These are the activations of a small neural network, seen along a few directions. Each row is one input.
In each table, some parts of the input vary, and every possible input appears once, in random order.
Descriptions start from the smaller parts, as in this example, which fits no table here: one of 2 separate values, together with either a single point or one of 9 places along a line or (one of 6 places along a line, together with one of 8 places around a ring).
Shared parts are said once, and a part with two or three values counts as separate values.
In the rows, 128 means zero.

Other details of the inputs shift rows strongly along three fixed directions, in all tables alike. That doesn't count.

A family of inputs:
R1: [114 116 121 181 148 142 152 168 137  93 180  66]
R2: [130 141 134  79 137 108  86 111 115 140 100 134]
R3: [164 155  50  91 123  99 139  89 117 134 103 161]
R4: [127 146  78 100 159  95  82  78 103 134 108  97]
R5: [122  81 235 180 102 193 132 192 161 116 140 134]
R6: [154 138 154  90  99 145 109 128 145 132  99 173]
R7: [ 91 169  78  97 156 112  97  77 103 131 111 104]
R8: [156 108 159 183  86 148 189 187 181 115 167 155]
R9: [131  96 147 149 138 149 117 156 136 134 145 105]
R10: [124 125  35 146 159 118 183 124  85 118 164  95]
R11: [106 125  89 171 172 104 144 149 113 104 178  48]
R12: [173 129 115 136  76 137 199 151 145 133 126 223]
R13: [161 144  82 126  90 144 183 132 138 124 127 197]
R14: [112 142 137 119 127 119 127 117 123 138 114 148]
R15: [134  95 124 154 116 161 185 173 144 123 159 152]
R16: [105 141 229  81 106 129  80 103 137 145  84 159]
R17: [107 123 106 155 153 118 122 127 105 131 137  91]
R18: [ 92 104 179 137 152 137  86 128 125 123 122  85]
R19: [193 136  92 147  85 124 173 125 130 141 124 182]
R20: [ 93  99 174 111 155 143 106 137 123 114 130 104]
R21: [147 104 138 126 118 150 143 160 145 133 136 146]
R22: [102 141 116 111 145 115 117  95 118 128 112 124]
R23: [105 126 145 147 154 110 118 135 120 109 159  56]
R24: [160 162  90  99 113  94 105  89 119 151  95 164]
R25: [111 107  83 177 150 137 153 145 119 129 160  86]
R26: [102 140 182  91 113 131  94 109 149 148  99 159]
R27: [124 140 190 108 101 122  89 103 131 146  92 148]
R28: [113 112 131 109 169 125 101 128  95 125 136  69]
R29: [125 124 187 109 127 148  66 128 137 131 108 119]
R30: [160 170  59 131 105  84 162  96 143 118 127 154]
Description of these inputs: one of 5 separate values, together with either a single point or one of 5 places around a ring.
The inputs of R20 and R10 match in every part but the choice among 5 separate values. If R4 is changed in the same way as R20 into R10, which row does it become?
Answer: R19
Which other rows agree with R14 in the choice among 5 separate values? List them by row number.
Answer: R2, R11, R12, R17, R24
Change only the choice among 5 separate values in R26. List by row number the other rows that result.
Answer: R7, R14, R16, R22

A family of inputs:
R31: [ 94 127 176  90 161 117  72 125 124 115 129  77]
R32: [152 141  86 113 107 137 163 126 137 131 121 182]
R33: [133 146 197 136  81 125 109 116 162 138 100 170]
R34: [106 115 195 103 145 129  88 143 136 112 133  95]
R35: [145 182 109  91 104  81 101  82 143 138 100 153]
R36: [ 86 135 112  80 171 123  82 102 108 127 119  87]
R37: [132 174 128 124  96  99 110  85 142 142  98 158]
R38: [122 135 182 154 100 131 119 128 150 131 122 138]
R39: [167  93  34 181 156 141 175 154  92 127 162  97]
R40: [151 113 157 171 102 137 164 171 160 114 155 136]
R41: [148 161  67 102 125  95 143 103 123 123 129 138]
R42: [146  93 143 136 142 150 106 147 111 137 127 108]
R43: [ 91 141 180 131 133 116  76 108 133 131 114  95]
R44: [175 124  97 121 113 129 125 121 116 147 107 157]
R45: [ 95  95 157 151 144 161 153 155 117 125 142 124]
R46: [ 96 111 166 125 133 150 133 135 119 134 123 140]
R47: [124 176  28 150 139  82 140  74 108 133 130 102]
R48: [122  94 180 131 120 173 141 172 147 119 140 145]
R49: [131 108 110 185 142 130 166 167 134 106 180  81]
R50: [144 166 109  79 115  94 116  95 134 128 108 152]
R51: [ 98  89 121 148 169 163 144 169 117 109 165  79]
R52: [161 149 158 124  80 113 132 126 167 130 114 178]
R53: [156 138 108 108  93 140 160 128 147 132 113 200]
R54: [144 112  63 135 165 125 117 121  88 137 133  84]
R55: [162  93 172 165  96 160 190 197 162 105 162 157]
R56: [ 88 131 147  99 140 130 109 106 110 140 106 135]
R57: [144 144 141 129 107 111 127 126 152 125 128 138]
R58: [133 130  61 150 121 134 200 124 112 134 136 167]
R59: [ 74 119 178  98 151 138  91 113 111 136 108 119]
R60: [120 105  79 131 190 127  91 123  78 133 138  50]
Describe the family of inputs behind these rows.
Answer: one of 5 separate values, together with either a single point or one of 5 places along a line
The inputs of R56 and R58 match in every part but the choice among 5 separate values. If R40 is changed in the same way as R56 into R58, which row does it become?
Answer: R57
Change only the choice among 5 separate values in R38. List by row number the other rows that result.
Answer: R33, R37, R43, R47
Change only the choice among 5 separate values in R54. List by row number the other rows that result.
Answer: R39, R42, R44, R60
Change only the place on the line of 5 in R41. List by row number the other rows that result.
Answer: R38, R46, R48, R49

A family of inputs:
R61: [100 134 132 126 166  94  87 113 109 127 136  60]
R62: [147 156  74 100 109 110 152 105 134 136 111 184]
R63: [ 76 134 121 104 172 110  95 108 117 121 136  70]
R64: [ 87 135 127 103 169 129  88 116  96 125 127  80]
R65: [159 169  76 113  99  90 148 103 149 128 122 165]
R66: [115 103 228 113 116 144  98 146 137 140 108 152]
R67: [153  96 134 155 120 169 169 178 126 119 154 135]
R68: [168 144  75 106 110 106 148 104 115 150 108 174]
R69: [ 98 117 113  90 179 121  87 118 108 125 133  74]
R70: [140 189 171  64  84  95  68  80 148 141  76 171]
R71: [153 108 141 186 114 143 169 162 147 103 156 125]
R72: [155  85 134 165 124 166 171 169 128 112 146 134]
R73: [145 162  74 129  97 112 148  96 138 147 113 173]
R74: [111 104 222 120 111 162  88 150 151 140 106 151]
R75: [110 122 234 114 103 155 101 145 150 127 117 144]
R76: [102 118 110 109 172 129  75 113 103 138 125  73]
R77: [148 111 136 188 111 145 159 169 156 121 156 125]
R78: [135 102 144 180 116 156 181 160 140 109 151 133]
R79: [154 156  73 116 110 115 153  94 121 131 102 178]
R80: [105 116  42 178 177 110 174 132  88 120 176  58]
Describe the family of inputs behind these rows.
Answer: one of 4 places along a line, together with one of 5 separate values
The inputs of R66 and R64 match in every part but the choice among 5 separate values. If R68 is changed in the same way as R66 into R64, which row does it become?
Answer: R67
Change only the choice among 5 separate values in R73. List by row number the other rows that result.
Answer: R63, R75, R78, R80
Change only the choice among 5 separate values in R61. List by row number the other rows that result.
Answer: R65, R70, R71, R77
